A small network was shown many inputs. Here are its activations along a few directions, one row for each input.
Each table varies a few parts of the input and shows all the possible inputs, shuffled.
Descriptions start from the smaller parts, as in this example, which fits no table here: one of 2 separate values, together with either a single point or one of 9 places along a line or (one of 4 places along a line, together with one of 8 places around a ring).
Shared parts are said once, and a part with two or three values counts as separate values.

Other details of the inputs vary at random and push rows far along two fixed directions, the same in every table; ignore that.

Rows:
r1: [-26  13  15   8 -24  40   5   2   9   2  33 -31  16   6   3  16 -10]
r2: [ -1  -8  -3  -5   0 -27 -11  -1 -11   0 -16  37  10  -5  -5   0  12]
r3: [ -5   6   2  11 -23  22   7  10  -5  16  35 -24  15  18  13  11 -20]
r4: [ 17  -3  12   6  12  -7  -1 -12  -5   6 -29  14   9  -4   7  17  11]
r5: [-26   5 -16 -12   2   2 -10  10  12  -8  10  -2 -17 -13   9  -5  -8]
r6: [ -1  11  -2   2   8  -8   3 -11  -3 -18 -25  -7 -29   1 -12  -9  11]
r7: [ 13  -3 -15  -7  -5 -12  -9   8   0 -11   1   1 -42   3   3   3  -4]
r8: [  1   9  14   7  18  18  27  -9 -13  17  -6 -25  49 -16  10   0 -13]
r9: [-15   3  -5  -6 -18   4 -17   5  12 -14  18  -8 -15  -6 -15  -3  13]
r10: [-17   7  -3  -4  -5  30   2   8  17   1  23 -35  12 -16  12   6  -8]
r11: [ 12  -7  27  16   0  21  21  -6 -12  27  10  -6  50  15  14  14  -7]
r12: [  9   1   3   2   8 -12   0  -9 -11   8 -29  26  11  -3  16  19   6]
r13: [ 17   0  14   8  13 -20  15 -18 -19  14 -30  17  35  -4 -17  -9  14]
r14: [ 10  -7  -4  -8   0  -5  -8  -2   9 -20  -2  -4 -39   1  -3  -2   6]
r15: [  2 -15 -14 -13  16  -5  -3  10  19 -12   2  -1 -26  -3  -2 -17   2]
r16: [ -5  -5 -23 -12  -1   1  -8  16  10  -2  20 -17 -24  -3   7 -11 -17]
r17: [  2  -3 -19  -3 -22  -2 -15  12  -2  -5  29  -5 -21  -1  -9  -8  -1]
r18: [ 26 -16  11   4   7 -13   1  -9  -9  12  -5  20  22  -3  -5  -4  13]
r19: [ -3  12  10   6   8 -11   8 -10   3  -8 -24  12  -7  17 -21 -19   0]
r20: [-12   1  -2  -1   5 -13  -7   5  -1  -5 -16  38  -9  15  -6   0   1]
Each input here is: one of 4 separate values, together with either a single point or one of 4 places along a line.
Changing only the choice among 4 separate values turns r17 into r16. The same change can be made to r13. Which row results?
> r8
Which other rows does r12 become when the choice among 4 separate values takes its other values? List them by row number.
> r2, r5, r20
Which other rows does r14 become when the place on the line of 4 takes its other values? List them by row number.
> r4, r7, r12

Rows:
r21: [-11   5  -1   2  -8  11   5  -2  -9   0  10   6   9 -10  13  14  -4]
r22: [ -7   1 -27 -14  -2  -3 -22  16  21 -13   6 -17 -37 -12  -4  -9  -3]
r23: [  8 -17  -4  -2  26 -24  -5   6  -1  13 -24  43  10   6   5  -8  -5]
r24: [  9   3  17  12  -1  11  25  -4 -19  25   8 -14  49   7  10   0  -4]
r25: [ -6   6   2  -6  -4  14   5 -12   3  -5  10 -24  -7  -8 -11 -10   5]
r26: [ 23  -8  13  15  12   3  10  -7 -20  31 -10   0  58 -21  10  21   2]
r27: [-33  12  -8 -12 -12  17  -2   7   8 -19  19 -28  -7  -9   3  -3   6]
r28: [-13   0  -4  -6 -42  14 -19  10  15 -16  46 -14 -37  14  -1  11  10]
r29: [-32  12  -1  -3 -16  18   2  11   5  -9  23 -16   4   7   2  -7  -2]
r30: [ -2   3  -2  -4   0   5  11  -3  -5  -3   8 -26   3  -5   0  -9   7]
r31: [-11   2 -15  -1 -12  -2 -22  18  11 -19  17  -5 -33  -1 -17 -15  -2]
r32: [ -5   3   9  -1  -5  22   5  -9  13 -10   3 -23  -1  -2  -5   3   5]
r33: [ 27 -14  10   8  15   2  24  -3 -15  43   2   6  55   2  16   6 -16]
r34: [ 20 -15  -1   2 -14 -20  -1  -5 -17  14   3  26   9  12  -7   9  14]
r35: [ -4   8   8   6  -4  -1  -1   0   6   1  -5   1   4   4 -21  -7  -7]
r36: [  2  -2  13   5  20 -23   3 -11   0   6 -33  44  18  10 -17  -9   4]
r37: [  9   5  21  15   0  19  24 -16 -13  29   7  -9  47   4  -2   1  -3]
r38: [-11   0 -23  -8  -5  -3 -24  22  18  -9  14  -9 -39   5  -9 -15 -12]
r39: [ -2   6   5  -2   2  -1  -2  -7   7  -3 -11  -8   1 -12 -17  -2   2]
r40: [  8   7  15  12   0  10  28 -12 -27  23  -2 -18  39   3  18  12  -4]
r41: [ -7  -4  -8  -7   4  -5  -7   1   4 -13   1  11  -3 -17   1  -2  10]
r42: [  5   1 -11  -4   0   3   9  -4  -4  10  12 -11  -8  -1  15   3 -13]
r43: [  1  -6   7  -4   8  16  12  -2  -8  30   3  -6  49 -19  27  18  -7]
r44: [ 10   0   0  -3  15 -22  -4   4  -3  -4 -31   8   4  -6  -7  -7  10]
r45: [ 13   2   2   2  13 -21   4 -19  -6  -4 -34  24 -17   6 -14 -16   5]
r46: [-31  13  -1  -8 -12  25  -1  -7  14 -14  16 -21  -5 -12  -8  -2   6]
r47: [ 10 -16   4  -1  -5 -36 -16  -1 -14  10 -19  56   9  11  -5  10  17]
r48: [ -2  -1  10   9   1   9   3  -5  11  -5  -4   2  -1  14 -14  -5   2]
r49: [  0  -3  -7   0 -11  10   3   6  -1  -5  27  -8  -6   0  -6 -12  -5]
r50: [ -9   5  -4  -7  10 -19  -3   2  -6 -14 -28  24 -13   8   0  -6   8]
r51: [ 16 -16   6   7  14 -15  -8   4   2  -7 -10  27  -7   9  -3  -7   4]
r52: [  3  -6  -7  -6   3  -1 -11   6  17 -24   7  -4 -30  -7  -2  -4  12]
r53: [ 13  -1  14   9  14  -7  12  -6 -14   2 -27   6  14  13  10  12   1]
r54: [  7   2 -16  -2   6 -12 -13   8   3   3 -13   7 -21  -2   6   1 -10]
r55: [ 15  -4   6   7  22 -35  -5   4 -10   5 -37  29  10  12 -13 -13   1]
r56: [ 20 -17 -14  -9  23 -27  -4   1   3   1 -18  15 -18  -9   0 -18   4]
r57: [ -2   5 -11   1  -6  -6 -14   8   1 -12  -1   2 -29  -7  -4   0  -1]
r58: [  5   2  -3   3  -9   7   9  -6 -12   0  12  -7  -5  -7   7   1  -4]
r59: [-24  23  -1   3 -24  22  -5  -1  10 -12  13 -30 -24  -4 -11   2  -8]
r60: [  7  -7   7  -2   3  24   9  -2   7  17  21 -32  28 -10  24  22 -11]
r61: [ 17 -13 -12 -10  15 -30  -9   0   1 -18 -16  21 -31 -11 -13 -22  15]
r62: [ -3   3  10   5  -1   8   7   8   4  -5   8 -13   7  17   2  -1   1]
r63: [ -8   1 -16  -8 -36 -11 -33  15   6 -16  21   2 -39   7 -18   3   5]
r64: [-18  10  -4  -5 -11  28  10   1  -3  17  25 -20  15  -8  28  22 -18]
r65: [-17  12   8   3  -3   7   8 -13   1  -1  -9   8   3  -2  -2   6   1]
r66: [ 17   2   3   6  20 -34  -1  -1 -15   3 -48  28   2   7  -4  -3   4]
r67: [-15  11   7   6 -13  24   6 -11  11 -13   7 -22 -19   6  -2   8  -2]
r68: [-19   3   3   7 -16  28   7   3  -4   7  37 -12  28  -7   9  10  -9]
r69: [  6   3  14  12  -9  28  12  -7  -9   9  18 -18  23  -3  21  27  -9]
r70: [  8  -7   1  -9  19 -21  -5   2   6 -22 -28  10 -21   5  -6 -11  15]
r71: [  3   0 -13  -8   5  -2 -11   7  16 -12   0   2 -40   9   9   2  -7]
r72: [  9 -15   2  -1  13  -4  -5   7  11   8   4   6  -2  13   8   1 -11]
Changing only one part turns r51 into r31. The same change can be made to r60. Which row results?
> r22
Changing only one part turns r34 into r47. The same change can be made to r45. Which row results?
> r65
Describe the family of inputs behind these rows.
> one of 4 separate values, together with either a single point or (one of 3 separate values, together with one of 4 places along a line)
Which other rows does r64 become when the choice among 3 separate values takes its other values? List them by row number.
> r23, r43
Which other rows does r38 become when the choice among 3 separate values takes its other values? List them by row number.
> r22, r54
Which other rows does r68 become when the place on the line of 4 takes its other values? List them by row number.
> r23, r29, r36

Rows:
r73: [ 33 -15  14  10  25 -13  16  -8 -19  34 -22  16  51  -4  13   6  -4]
r74: [ 37 -13  18  13  17 -13  16 -13 -23  31 -22  17  44   2  11  14   0]
r75: [ -4  13   7   2  18 -14   7 -13  -1 -14 -38   9  -9   3 -20 -17  10]
r76: [  5  -3 -10  -9  10 -21 -14   1  11 -23 -21  17 -43   2 -11 -12  11]
r77: [ -5  -3 -14  -9  -1 -25 -22   8   6 -19 -12  32 -35   5 -15 -13  10]
r78: [-26  11   3   1 -26  33   2   0   7  -6  36 -34   4  -5  -1   8  -1]
r79: [ -5   3  -3   0 -11   9  -2   6   7  -6  19 -13 -14   9  -4  -6  -6]
r80: [  4  -5 -10  -6   1 -26 -16   5   6 -19 -10  24 -36  10 -22 -22  10]
r81: [  9  -7  -4  -6  22 -16  -3   0   5  -3 -22  16  -5  -6  -2 -10   4]
r82: [-25  11  -4  -1 -27  31   0   8   5   1  41 -31   0   0  13  12 -12]
r83: [ -8   3 -11  -6 -14   6  -8   6   4  -8  15 -10 -21  -3   6   7  -2]
r84: [  9  -1  25  15   6  18  22 -12 -14  31  -3  -5  61   0  17  22  -7]
r85: [-23   8 -11  -5 -21  31   0  10   7   2  40 -39   2 -13  16  10 -13]
Describe the family of inputs behind these rows.
> either a single point or (one of 3 separate values, together with one of 4 places along a line)
Which other rows does r78 become when the place on the line of 4 takes its other values? List them by row number.
> r76, r81, r84
